A small network was trained on invented records. Each row is its activation on one of them, seen along a few directions.
After each row come some of the record's fields: U, W, L, P.
The largest differences between rows may come from other fields.
In the rows, zero is written as 500.
Strong random noise was added to every row along 4 fixed directions; ignore it. To show where, here is one row again and again, with new noise each time:
[511 419 639 482 642 389 441 400 677 649 471 389 539 537 347 508 564 354
 516]
[622 736 548 623 355 340 631 518 427 550 523 433 440 449 413 516 481 452
 594]
[400 399 571 290 609 530 749 417 462  96 508 453 394 414 309 494 735 729
 350]
[551 462 386 619 552 260 789 438 512 459 589 415 570 470 162 466 518 389
 504]
[433 412 668 370 629 517 535 430 567 392 437 407 473 495 394 506 661 566
 451]
[561 652 729 598 456 453 373 532 540 752 376 373 527 552 550 525 491 392
 654]

[499 495 607 362 541 450 546 439 502 264 546 505 374 433 451 478 632 602
 408] -> (U u1; W w1; L l1; P p2)
[766 710 619 568 290 293 640 632 308 286 562 534 323 436 503 411 557 638
 556] -> (U u2; W w1; L l1; P p1)
[729 761 257 586 371 385 752 556 367 465 612 604 440 427 355 685 283 367
 530] -> (U u2; W w3; L l2; P p2)
[471 668 662 311 566 662 336 373 563 602 482 468 357 411 604 660 507 513
 463] -> (U u1; W w3; L l2; P p2)
[502 472 412 718 509 483 733 728 264 346 376 520 715 601 481 406 487 570
 564] -> (U u2; W w3; L l1; P p3)
[464 719 639 436 377 567 431 427 538 584 540 451 337 408 572 544 554 534
 515] -> (U u2; W w1; L l2; P p2)
[371 656 691 537 389 643 441 519 403 524 346 304 501 487 680 608 543 637
 601] -> (U u1; W w5; L l2; P p2)
[529 449 441 475 513 381 476 372 546 477 608 618 379 467 454 462 490 419
 427] -> (U u1; W w3; L l1; P p2)
[419 742 561 550 337 560 405 454 527 713 452 454 416 408 641 537 477 485
 542] -> (U u2; W w2; L l2; P p2)
[330 367 654 348 695 637 258 362 641 694 356 383 580 575 554 557 609 481
 491] -> (U u1; W w4; L l1; P p2)
[486 513 448 543 416 393 425 469 586 604 624 612 361 439 500 451 454 347
 471] -> (U u1; W w2; L l2; P p2)
[438 445 399 413 516 414 698 360 493 296 588 434 508 397 313 485 595 588
 395] -> (U u1; W w5; L l1; P p1)
[637 525 537 445 426 505 391 563 509 457 547 683 382 538 582 460 457 454
 450] -> (U u2; W w3; L l1; P p3)
[466 722 607 215 474 659 450 372 469 377 531 512 316 324 568 671 628 722
 428] -> (U u2; W w4; L l1; P p1)
[360 435 595 330 490 679 434 468 419 361 430 466 464 465 596 502 663 667
 471] -> (U u1; W w4; L l1; P p1)
[291 437 343 507 667 594 553 401 563 716 476 374 721 516 356 604 432 356
 508] -> (U u1; W w4; L l2; P p2)
[498 392 555 271 607 624 441 470 500 148 533 649 382 454 514 488 594 658
 318] -> (U u1; W w3; L l1; P p1)
[364 542 461 533 522 455 547 446 531 585 525 358 536 450 401 493 544 499
 475] -> (U u1; W w2; L l2; P p2)
[625 586 289 643 450 473 912 685 236 278 446 402 713 469 350 573 387 599
 583] -> (U u2; W w5; L l1; P p1)
[481 714 353 574 249 423 525 390 461 616 700 572 321 371 525 472 478 456
 509] -> (U u1; W w4; L l1; P p2)
[523 634 633 491 301 427 497 509 450 379 538 448 328 440 564 373 706 683
 470] -> (U u2; W w5; L l1; P p3)
[494 584 504 571 549 629 496 640 411 556 386 481 589 565 567 604 411 469
 595] -> (U u2; W w3; L l2; P p2)
[485 520 286 637 518 480 512 498 564 793 551 485 611 538 410 597 313 274
 567] -> (U u2; W w4; L l2; P p2)
[298 308 514 479 626 761 422 601 385 417 268 502 731 584 624 505 513 598
 517] -> (U u1; W w4; L l1; P p1)
[498 549 510 505 514 417 498 438 533 559 562 462 435 491 399 509 581 505
 424] -> (U u2; W w4; L l2; P p2)
[522 316 492 565 630 443 431 479 606 623 500 457 622 535 454 382 497 350
 513] -> (U u1; W w3; L l1; P p1)
[229 451 607 559 555 747 551 614 375 510 206 309 699 532 628 477 608 666
 568] -> (U u1; W w2; L l2; P p2)
[696 506 647 364 546 577 289 620 491 480 389 603 446 583 658 611 416 480
 538] -> (U u2; W w3; L l1; P p1)
[466 819 522 462 240 554 389 432 505 706 556 547 293 387 647 601 405 478
 539] -> (U u1; W w2; L l2; P p2)
[627 536 606 710 340 317 408 534 519 600 611 539 450 544 588 327 458 404
 583] -> (U u1; W w1; L l1; P p1)
[666 719 635 365 438 373 274 414 678 756 602 571 302 470 606 577 436 393
 475] -> (U u2; W w2; L l1; P p3)
[617 514 223 708 519 330 475 515 540 763 588 557 668 602 404 555 223 201
 591] -> (U u1; W w4; L l1; P p1)
[465 691 523 475 279 510 599 534 333 276 503 522 324 404 520 514 580 666
 475] -> (U u1; W w5; L l2; P p2)
[570 505 526 341 537 619 421 548 470 339 538 691 422 496 556 536 449 576
 424] -> (U u2; W w3; L l1; P p1)

Here are new rows. What are their fields?
[626 427 658 533 489 540 339 636 457 572 391 550 537 566 642 448 438 468
 587] -> (U u2; W w3; L l1; P p1)
[577 759 618 443 374 497 537 571 382 386 493 518 375 482 590 513 564 683
 516] -> (U u2; W w1; L l1; P p3)
[499 445 554 363 447 563 439 487 555 381 536 618 359 464 491 529 524 530
 371] -> (U u2; W w5; L l2; P p2)
[556 507 562 600 572 490 468 521 512 632 407 417 573 568 557 518 483 473
 589] -> (U u2; W w3; L l1; P p2)
[689 696 598 702 366 461 322 566 460 857 392 489 586 559 647 532 325 301
 724] -> (U u2; W w3; L l1; P p1)
[384 242 591 217 634 630 403 421 576 259 484 696 388 503 552 495 602 666
 350] -> (U u2; W w2; L l1; P p1)
[526 462 481 463 560 437 577 386 560 523 541 519 468 471 414 499 540 481
 440] -> (U u2; W w3; L l1; P p2)
[360 385 241 587 550 526 698 405 523 533 618 473 656 480 388 522 471 458
 502] -> (U u2; W w4; L l1; P p1)
[670 421 395 437 624 357 548 471 556 405 651 672 487 466 282 542 447 402
 426] -> (U u2; W w3; L l1; P p1)
[518 549 810 111 602 440 392 270 721 362 554 402 248 345 472 577 836 657
 289] -> (U u2; W w5; L l1; P p3)
[593 381 642 703 462 390 445 652 498 578 391 461 641 620 533 350 513 479
 611] -> (U u2; W w5; L l1; P p1)
[575 594 653 784 472 324 448 500 574 810 480 276 635 565 530 476 500 335
 707] -> (U u2; W w1; L l1; P p2)
[735 502 348 477 426 330 401 480 596 570 721 681 358 481 426 559 357 314
 462] -> (U u2; W w4; L l1; P p1)
[709 410 295 660 704 274 698 524 535 553 539 407 743 547 196 537 387 292
 549] -> (U u2; W w3; L l1; P p1)
[403 339 573 321 663 658 365 463 612 518 387 470 567 537 555 590 504 565
 504] -> (U u2; W w2; L l1; P p1)
[682 406 611 502 576 491 344 629 534 611 417 580 585 581 557 507 400 376
 559] -> (U u2; W w3; L l1; P p1)
[488 417 568 567 479 418 385 416 624 624 589 548 454 527 575 379 506 470
 481] -> (U u2; W w2; L l1; P p1)
